Each row below holds a small network's activations on one input, seen along a few directions.
In each table, some parts of the input vary, and every possible input appears once, in random order.
Descriptions start from the smaller parts, as in this example, which fits no table here: one of 6 places along a line, together with either a single point or one of 9 places around a ring or (one of 3 separate values, together with one of 8 places around a ring).
Shared parts are said once, and a part with two or three values counts as separate values.
In the rows, 128 means zero.

Other details of the inputs shift rows strongly along two fixed directions, in all tables alike. That doesn't count.

Table:
row 1: [126 137 122 131 110 109 146 137 138 148 127]
row 2: [246 154  41 146 134 122  92  92 123  83 144]
row 3: [124 135 146 138 145 147 107 125 122 118 126]
row 4: [118 120 110 127 113 117 136 130 144 147 124]
row 5: [120 138 119 141 114 115 122 134 156 145 124]
row 6: [122 129 144 126 138 141 128 131 107 113 131]
row 7: [126 121 146 125 141 144 127 128 115 113 133]
row 8: [124 131 148 123 134 141 127 132 108 112 129]
row 9: [123 120 142 119 143 148 121 127 114 116 126]
row 10: [119 120 114 121 119 108 131 129 150 147 127]
row 11: [126 115 143 119 146 141 113 124 113 119 127]
row 12: [117 136 115 143 119 116 124 134 154 147 127]
row 13: [124 136 120 133 113 110 148 132 138 149 128]
row 14: [122 127 144 129 138 142 127 130 103 114 130]
row 15: [126 118 145 128 140 145 126 127 111 115 132]
row 16: [121 125 119 130 112 113 143 128 149 141 130]
row 17: [125 122 145 117 138 146 120 128 116 114 122]
row 18: [128 132 148 129 143 141 132 133 104 121 129]
row 19: [123 122 144 118 141 147 121 123 116 116 124]
row 20: [118 133 116 130 109 110 144 131 140 141 129]
row 21: [126 120 146 116 145 139 114 121 118 117 125]
row 22: [123 126 120 128 109 112 142 132 149 140 129]
row 23: [122 123 118 119 115 107 130 130 151 144 123]
row 24: [124 132 117 137 114 110 147 135 133 150 127]
Description of these inputs: one of 4 places along a line, together with either a single point or one of 5 places along a line.
A walk changes only the place on the line of 4. It starts at row 23 and steps to row 21. List the rest of the walk in order.
> row 10, row 11

Table:
row 25: [ 77 117 121 101 103 114 169 136 149 135 136]
row 26: [138 110 176  95 169 166 125 125  57 112 131]
row 27: [126 152 161 146 190 167  76 117  77 102 119]
row 28: [125 117 198 108 149 169 120 109  90  82 131]
row 29: [ 69  90 125 150 120 135 114 135 186 180 115]
row 30: [ 75 160 142 153  97 104 115 164 182 164 119]
row 31: [ 82 142 123 142 124 110 119 134 159 182 105]
row 32: [228 128  58 113 128  76 138 102 146  99 153]
row 33: [135 131 164 117 188 180  78 110  91 104  98]
row 34: [119 113 162 167 191 192  65 119  90  91 142]
row 35: [228 151  63 133  97 104 138  88 147 100 136]
row 36: [ 98 115 152 132 116 104 173 150 165 175 118]
row 37: [ 87 129 136 134 103 101 170 155 129 197 128]
row 38: [122 128 187  96 162 164  65 132 115  74 122]
row 39: [ 79 100 124 104  91  93 167 150 127 148 121]
row 40: [ 69 102 123 164 121 132 110 138 176 176 128]
row 41: [126 115 195 100 156 157 114 106  86  67 139]
row 42: [ 66  81 124 137 121 130 109 131 184 174 124]
row 43: [131 112 170 115 149 179 134 136  53  87 111]
row 44: [151 128 191 136 183 169 124 130  76  88 139]
row 45: [144 107 193 108 181 166 125 124  86  88 134]
row 46: [223 162  63 147  97  99 135  92 140  99 149]
row 47: [ 84 124 126 141  86 108 172 159 122 163 118]
row 48: [224 130  43  99 120  80 136 102 113 118 150]
row 49: [127 103 170 102 148 172 130 131  53  82 121]
row 50: [126 148 193 148 154 162 121 120  79  83 143]
row 51: [214 156  38 156  98  93 144 122 100 101 144]
row 52: [ 94 118 135 119 105 106 172 150 134 195 115]
row 53: [212 144  36 117 131  99  91  86 151 121 118]
row 54: [ 68  79 121 129 129 119 103 129 179 160 131]
row 55: [ 78 151 144 140  93 112 115 161 188 167 113]
row 56: [225 163  46 149 118  89 139 115 102 130 155]
row 57: [ 75 130 147 115  91 108 114 154 196 166 108]
row 58: [ 87 130 122 123  98 133 177 140 152 150 120]
row 59: [ 82 151 120 150 102 120 171 147 139 146 140]
row 60: [131 120 162  96 196 164  67 104  84  84 115]
row 61: [ 92 137 148 160 119  91 168 156 152 172 138]
row 62: [ 80 139 146 127  93 116 118 158 196 170  99]
row 63: [211 163  36 139 103 119 150 105 131  95 151]
row 64: [210 143  35 112 102 116 149  96 138  91 147]
Describe the family of inputs behind these rows.
> one of 5 places along a line, together with either one of 3 separate values or one of 5 places around a ring
Changing only the place on the line of 5 turns row 58 into row 63. The same change can be made to row 62. Which row results?
> row 55
Changing only the place on the line of 5 turns row 28 into row 46. The same change can be made to row 42. Which row results?
> row 40
Change only the choice among 3 separate values in row 30. List by row number the other rows that result.
> row 27, row 34
Change only the place on the ring of 5 in row 43. List by row number the other rows that result.
> row 35, row 36, row 52, row 58

Table:
row 65: [140 109 166 131 168 176 137 123  69  83 144]
row 66: [ 81 123 122 130  93 110 173 143 140 151 130]
row 67: [234 168   9 159 110 105 106  98 144  99 148]
row 68: [ 91 108 113 120 129 106 139 133 142 193 109]
row 69: [127 136 181 109 142 168 134 133  71  89 123]
row 70: [ 85  97 113 114 113 100 140 143 139 178 117]
row 71: [248 153  14 171 120 106 108  94 146 108 156]
row 72: [ 91 127 135 107  94 111 134 141 178 150 111]
row 73: [103 134 146 123 103  90 174 145 140 167 131]
row 74: [101 125 145 110 113  93 135 137 177 159 122]
row 75: [146 101 164 121 174 181  92 105  98  71 138]
row 76: [ 97 148 143 151 116  93 135 147 158 176 120]
row 77: [132 114 160 109 162 180  90 109  98  65 131]
row 78: [116 150 180 137 156 173  97 139  91 101 114]
Describe the family of inputs behind these rows.
> either one of 2 separate values or (one of 3 separate values, together with one of 4 places along a line)
Which of the alternatives is row 68?
> one of 2 separate values
Change only the place on the line of 4 in row 73. List by row number the other rows that result.
> row 65, row 66, row 69
